These are the activations of a small network on made-up records, seen along a few directions, one row for each record.
After each row come some of the record's fields: T, P, J, N, M, Z, H, D.
A field that a record lacks is left out.
Other fields move the rows too, some of them a lot.
Strong random noise was added to every row along 2 fixed directions; ignore it. To show where, here is one row again and again, with new noise each time:
[-58,154,140,27,-328,19,-342,-52,-15,-235,-89,68,315,433,18,-85]
[-77,-79,116,487,-394,-291,152,-288,-247,-158,-10,540,-226,517,45,5]
[16,269,74,-122,-366,225,-639,72,48,-209,-104,-149,545,385,101,-152]
[231,264,-187,156,-603,390,-801,89,-134,6,-20,-75,401,363,426,-226]

[-612,-36,480,461,-58,-632,420,-217,-531,-177,46,85,-512,423,-492,470]
T is t4, P is p2, J is j1, N is n1, M is m3, Z is z2, H is h1, D is d3
[-133,89,193,-681,143,274,-159,26,277,75,-15,-212,331,-49,-148,-89]
T is t5, P is p2, J is j2, N is n1, M is m1, Z is z2, H is h2, D is d3
[42,-357,-140,409,354,-308,559,-185,-61,74,-131,463,-630,-316,-38,237]
T is t3, P is p1, J is j2, N is n1, M is m2, Z is z1, H is h1, D is d1
[-383,-560,132,251,47,-526,595,-401,-36,-322,-133,32,41,128,-283,167]
T is t3, P is p2, J is j1, M is m2, Z is z2, H is h2
[-253,-179,186,-457,112,-121,-265,198,316,-536,-81,-458,774,245,-414,-66]
T is t2, P is p2, J is j1, M is m1, Z is z2, H is h2
[-23,-313,-60,60,-474,143,14,139,-130,-97,17,135,218,176,-76,-378]
T is t4, P is p1, J is j2, M is m1, Z is z2, H is h2
[349,-196,-556,469,-436,168,-451,102,-344,424,136,-60,-184,-295,627,87]
T is t3, P is p2, J is j2, N is n1, M is m3, Z is z2, H is h1, D is d1
[104,378,414,136,-2,-71,33,-143,-407,264,-41,111,-287,149,-97,53]
T is t5, P is p1, J is j1, M is m2, Z is z1, H is h1
[238,-225,-205,200,-338,191,-251,94,47,357,18,265,23,-43,570,-405]
T is t3, P is p2, J is j2, N is n2, M is m4, Z is z1, H is h2, D is d1
[28,-15,305,-423,497,225,-299,45,319,-288,-137,-271,409,-381,-139,-59]
T is t1, P is p1, J is j2, M is m2, Z is z1, H is h1
[97,272,-241,360,-483,19,-88,141,-414,-49,156,-7,-87,214,343,194]
T is t2, P is p1, J is j1, N is n1, M is m1, Z is z2, H is h2, D is d1
[-88,-169,-155,48,-55,-34,117,-114,-34,-91,-14,-101,453,62,-127,-208]
T is t5, P is p1, J is j1, M is m2, Z is z2, H is h2
[-150,248,-53,-359,122,315,-673,148,-165,-261,17,-606,329,167,1,251]
T is t4, P is p2, J is j1, N is n1, M is m1, Z is z2, H is h2, D is d3
[-153,-213,193,-357,410,177,85,126,409,-264,77,-103,344,-223,-128,-111]
T is t1, P is p1, J is j2, N is n2, M is m1, Z is z2, H is h2, D is d1
[-89,61,-77,-413,259,269,-47,-52,659,95,-87,-40,415,-229,-198,-33]
T is t5, P is p2, J is j2, N is n1, M is m2, Z is z2, H is h2, D is d1
[-144,389,431,-344,302,-115,-146,-116,8,-133,-88,-123,-312,-102,-174,255]
T is t2, P is p2, J is j2, N is n3, M is m2, Z is z1, H is h1, D is d3
[249,382,320,345,-139,-88,176,85,-101,462,125,401,-486,284,294,-312]
T is t1, P is p1, J is j1, N is n1, M is m4, Z is z1, H is h2, D is d1
[-132,144,69,409,-136,-47,-238,66,-392,266,20,-293,-155,142,201,296]
T is t3, P is p2, J is j1, N is n3, M is m3, Z is z2, H is h1, D is d3
[-274,-143,-115,-309,-94,137,-296,454,74,-265,-185,-345,526,119,-204,-40]
T is t4, P is p1, J is j2, N is n3, M is m1, Z is z2, H is h2, D is d3
[279,254,74,-243,450,326,20,-154,194,-49,-105,-221,-78,-260,50,31]
T is t1, P is p1, J is j1, M is m1, Z is z1, H is h2
[-38,388,-29,-398,-124,135,-307,226,138,-226,48,-552,558,-70,-24,-215]
T is t2, P is p1, J is j1, N is n2, M is m2, Z is z2, H is h2, D is d2
[-196,-159,252,-321,380,-186,461,-172,-37,-348,-130,-82,185,138,-531,240]
T is t5, P is p1, J is j1, M is m1, Z is z2, H is h2
[-207,-80,91,26,-170,-466,329,-93,-145,-54,-6,-11,-122,217,30,170]
T is t3, P is p2, J is j1, N is n1, M is m1, Z is z2, H is h2, D is d1
[471,-281,46,-75,154,81,346,8,526,162,-23,508,-127,-230,71,-525]
T is t1, P is p1, J is j2, M is m4, Z is z1, H is h2
[-391,-82,25,125,-324,-500,398,96,-335,-337,-6,-6,31,396,-272,86]
T is t4, P is p1, J is j1, N is n1, M is m1, Z is z2, H is h2, D is d1
[23,43,52,81,-259,-258,47,-45,32,-238,150,166,29,200,-59,228]
T is t2, P is p2, J is j1, N is n2, M is m1, Z is z2, H is h2, D is d2
[-280,296,826,-205,-368,-608,385,114,103,0,199,160,22,542,-425,-304]
T is t2, P is p2, J is j1, N is n2, M is m1, Z is z2, H is h2, D is d2
[-420,102,395,-246,127,-515,230,81,-40,-378,-207,70,24,42,-538,94]
T is t4, P is p1, J is j2, N is n1, M is m2, Z is z1, H is h1, D is d1
[78,-110,-40,140,-181,121,-423,-23,-59,-26,-31,1,54,-41,123,-197]
T is t2, P is p2, J is j2, M is m2, Z is z1, H is h1
[42,400,-22,-62,-87,-80,-403,-51,-198,-64,105,-120,-1,23,51,-69]
T is t4, P is p2, J is j1, N is n2, M is m2, Z is z1, H is h1, D is d2
[85,101,151,81,-248,-51,85,110,100,411,53,-17,-139,202,102,-158]
T is t3, P is p2, J is j1, N is n1, M is m1, Z is z2, H is h2, D is d1
[-77,-612,-102,257,39,-129,143,-176,-144,-115,-131,7,-75,-214,-125,294]
T is t3, P is p2, J is j2, M is m3, Z is z2, H is h1
[142,-220,-330,-107,-163,405,-472,148,61,257,193,20,371,-61,291,-300]
T is t5, P is p2, J is j2, N is n2, M is m1, Z is z2, H is h2, D is d1
[-314,-290,385,-549,709,-18,182,105,474,-485,-3,-103,414,-219,-414,84]
T is t1, P is p1, J is j2, N is n2, M is m1, Z is z2, H is h2, D is d1
[-235,116,97,22,197,-117,277,-361,-226,-66,75,132,-245,208,-57,489]
T is t5, P is p2, J is j1, N is n1, M is m1, Z is z2, H is h2, D is d3
[-494,-42,399,-423,593,-247,306,-118,248,-328,-137,71,320,-141,-548,-6]
T is t5, P is p1, J is j2, N is n2, M is m2, Z is z1, H is h1, D is d1
[125,23,-47,356,-348,-252,-8,-101,-237,232,187,540,-455,41,152,-304]
T is t4, P is p2, J is j2, N is n2, M is m2, Z is z1, H is h1, D is d2
[58,-216,-356,282,-130,226,93,22,-67,250,-78,-26,-138,-247,353,-49]
T is t3, P is p1, J is j2, N is n3, M is m2, Z is z2, H is h2, D is d3
[304,101,37,-161,-110,-27,95,-9,24,306,113,441,-27,-171,89,-387]
T is t5, P is p1, J is j2, N is n2, M is m1, Z is z1, H is h2, D is d2

Which values does each new row have?
[45,-498,-193,132,198,-228,446,-254,336,-66,-144,-44,38,-120,-209,31]
T is t3, P is p2, J is j1, M is m2, Z is z2, H is h2
[-265,362,554,7,-63,-189,367,-331,-202,320,135,132,-378,278,-169,6]
T is t5, P is p2, J is j1, N is n1, M is m2, Z is z2, H is h2, D is d3
[-51,545,141,-794,33,260,-693,484,111,-389,-39,-828,804,66,-84,37]
T is t2, P is p1, J is j1, N is n1, M is m1, Z is z2, H is h2, D is d1
[114,-839,-116,433,-198,-426,460,-61,73,-45,107,654,-237,144,-192,-193]
T is t2, P is p2, J is j2, M is m1, Z is z2, H is h2
[-351,-17,-47,189,-453,-484,195,-74,-259,-179,-45,-161,-17,293,-152,75]
T is t4, P is p2, J is j1, N is n1, M is m2, Z is z2, H is h2, D is d1
[-99,683,283,-333,-205,122,-624,384,-291,150,68,-605,585,143,-95,25]
T is t5, P is p1, J is j1, N is n1, M is m3, Z is z2, H is h1, D is d1
[292,-330,-273,88,-429,339,-123,74,-200,254,68,226,238,0,236,-359]
T is t5, P is p1, J is j2, M is m1, Z is z2, H is h2
[-505,-93,398,-131,318,-700,741,-91,-34,-534,-134,92,70,178,-481,623]
T is t3, P is p1, J is j1, N is n1, M is m1, Z is z2, H is h2, D is d1
[-245,-58,472,-263,388,-518,701,-98,233,-421,105,88,48,46,-387,67]
T is t1, P is p1, J is j1, N is n2, M is m1, Z is z2, H is h2, D is d2
[309,-224,-359,236,-565,110,-91,294,-208,333,86,102,51,-65,486,-205]
T is t3, P is p1, J is j2, N is n1, M is m1, Z is z2, H is h2, D is d1
[-38,197,-29,-444,9,412,-276,-74,158,232,-7,-249,191,-197,59,-137]
T is t5, P is p2, J is j2, N is n1, M is m2, Z is z2, H is h2, D is d3
[104,420,-74,114,-249,-68,-133,-11,-208,-38,50,-132,-39,-63,189,-162]
T is t2, P is p1, J is j1, N is n2, M is m2, Z is z1, H is h1, D is d2
[-120,-595,-140,10,-611,0,-177,224,-11,-175,-138,-66,501,223,-163,-279]
T is t4, P is p2, J is j2, M is m1, Z is z2, H is h2
[189,-186,-141,126,8,32,89,-124,-46,-108,14,-47,-270,105,-39,170]
T is t2, P is p2, J is j1, M is m1, Z is z2, H is h2
[-110,-351,-161,333,-71,1,186,62,-81,-206,151,371,-59,-10,8,126]
T is t2, P is p1, J is j2, N is n2, M is m1, Z is z2, H is h2, D is d1
[577,327,-173,-354,393,688,-425,129,385,316,55,-102,-72,-531,378,-223]
T is t1, P is p1, J is j2, N is n1, M is m1, Z is z1, H is h2, D is d1
[241,3,134,-586,263,204,168,94,740,38,-206,281,464,-145,-334,-405]
T is t5, P is p1, J is j2, M is m4, Z is z1, H is h2
[-188,-121,337,-758,790,10,314,152,768,-305,-91,-88,333,-250,-486,-38]
T is t1, P is p1, J is j2, N is n1, M is m1, Z is z2, H is h2, D is d1
[486,-116,-671,255,-291,487,-349,116,-324,262,0,-157,137,19,393,-45]
T is t5, P is p1, J is j1, M is m1, Z is z2, H is h2
